A small network was trained on invented records. Each row is its activation on one of them, seen along a few directions.
Records have a field called Miv. Each example row is followed by its value.
The word none means that the record has no Miv.
Other fields move the rows too, some of them a lot.
In the rows, zero is written as 500.
Strong random noise was added to every row along 5 fixed directions; ignore it. To show where, here is one row again and again, with new noise each time:
[458 337 441 679 506 677 454 456 461 414 466 449 632 266 442 105 417 550
 320 736 521 595 219]
[449 485 580 536 586 404 499 425 380 443 486 372 406 412 547 510 647 485
 493 524 498 443 528]
[321 677 511 609 546 464 208 495 510 374 692 448 502 517 276 525 602 466
 400 545 319 555 584]
[561 361 443 742 288 502 687 532 265 543 432 480 388 421 543 287 453 389
 501 568 686 653 277]
[549 526 535 596 417 535 451 542 660 596 640 524 604 394 390 435 274 442
 633 542 375 573 540]
[533 373 542 705 474 601 462 508 508 512 475 430 613 274 470 248 321 529
 477 601 411 536 398]
[462 388 590 702 562 492 449 461 327 421 401 329 472 314 540 346 550 544
 407 543 437 454 451]

[348 717 252 418 374 555 393 524 609 443 844 717 447 714 288 489 615 392
 377 586 627 742 323]
k10
[578 473 553 531 498 482 566 536 478 540 398 475 497 381 590 515 452 548
 507 447 484 468 509]
k8
[536 392 594 196 756 487 550 278 660 494 388 418 594 350 606 466 590 653
 506 696 460 374 530]
k12
[510 568 522 574 429 555 347 562 590 526 569 504 590 490 385 512 347 540
 491 492 295 533 568]
k3
[581 496 553 415 569 689 463 456 832 620 608 556 711 338 423 358 188 620
 638 643 345 457 491]
k4
[363 558 343 474 446 509 505 521 487 530 601 588 558 603 487 530 639 422
 374 524 654 565 378]
k9
[628 490 591 608 378 475 533 576 609 648 450 518 547 430 471 469 239 504
 613 407 363 478 528]
k2
[451 366 528 362 779 623 496 409 565 429 404 443 647 332 635 409 573 678
 416 575 388 249 484]
k6
[373 773 480 367 578 354 352 411 369 347 614 514 403 655 384 749 821 447
 432 472 533 538 636]
k7
[410 576 507 566 514 408 479 551 458 525 514 510 503 615 545 543 635 474
 397 489 529 502 492]
k9
[423 513 526 693 480 483 358 607 397 453 489 467 441 519 436 554 567 502
 425 312 294 424 544]
k10
[547 509 413 297 503 536 662 447 623 528 510 598 558 426 500 442 464 494
 491 627 647 566 366]
k8
[435 620 483 517 439 466 433 580 575 507 590 542 490 559 472 610 511 473
 467 394 421 490 548]
k2
[559 454 510 638 434 458 523 533 422 548 471 515 490 504 433 490 492 414
 568 419 443 511 507]
k1
[530 386 463 441 598 638 536 418 626 533 485 490 667 302 536 276 333 640
 482 632 468 398 453]
k6
[556 567 573 751 371 533 380 633 619 599 585 505 645 502 371 523 248 462
 571 347 265 517 628]
k1
[646 385 586 462 508 427 676 468 406 558 449 489 441 440 635 481 431 527
 624 488 572 462 540]
none
[449 524 474 566 562 511 381 556 525 525 537 436 513 472 484 564 524 506
 450 406 408 390 540]
k11
[536 673 439 735 238 483 379 565 413 531 561 665 483 631 240 515 278 379
 583 443 482 783 557]
k7
[481 524 464 440 593 661 324 496 729 418 582 503 725 452 294 338 373 595
 447 638 383 597 482]
none
[548 477 614 513 523 317 662 434 292 506 373 354 307 489 707 667 685 418
 621 391 581 389 550]
k5
[601 369 381 744 338 675 546 719 540 619 511 557 601 418 545 336 270 464
 460 470 558 518 342]
k11
[440 497 452 534 506 553 548 502 370 479 465 460 419 545 585 494 635 512
 405 558 595 470 370]
k4
[461 419 457 747 400 549 412 508 307 423 364 430 471 478 465 341 553 565
 312 548 442 593 420]
k12
[494 304 495 534 603 666 444 415 502 433 341 403 664 279 551 212 430 687
 308 666 436 446 308]
k3
[634 478 363 363 397 657 708 597 855 691 680 756 703 456 553 430 275 346
 747 595 604 551 397]
k5

Which value of Miv does each new row have?
[621 390 474 313 518 471 761 390 495 587 377 489 467 425 687 464 490 522
 589 592 653 462 413]
k3
[345 709 315 340 563 659 304 474 794 380 757 631 696 600 273 468 516 534
 368 668 474 497 470]
k6
[481 403 534 394 734 552 504 402 564 497 433 440 669 359 606 463 567 625
 396 564 501 380 455]
k9
[422 621 517 463 540 507 329 517 590 412 593 495 542 552 399 539 549 551
 398 574 374 491 556]
k3
[614 334 476 520 395 654 585 584 733 667 465 574 740 287 550 288 142 536
 540 539 464 475 351]
k2
[617 407 565 586 428 489 662 603 430 560 372 528 462 370 553 503 432 493
 564 416 477 471 512]
k8
[493 517 469 361 610 519 510 490 565 519 555 563 542 525 474 583 538 521
 553 517 438 389 570]
k6
[378 659 350 589 377 559 426 604 541 478 697 636 522 615 371 522 569 328
 484 493 466 613 448]
k5
[355 642 539 120 773 475 411 360 796 477 693 515 629 527 539 751 749 520
 523 516 508 295 598]
k1
[246 792 305 437 451 518 299 484 620 376 828 716 509 827 165 608 643 344
 344 606 613 754 428]
k1
[684 337 585 327 616 497 702 472 656 637 475 513 522 338 773 484 405 579
 666 476 582 339 498]
k10
[430 412 366 550 454 553 584 511 339 423 521 519 437 532 590 379 617 531
 332 558 688 490 369]
k6
[610 548 512 520 353 340 749 480 255 563 393 508 338 553 625 637 578 389
 633 364 686 538 559]
k7
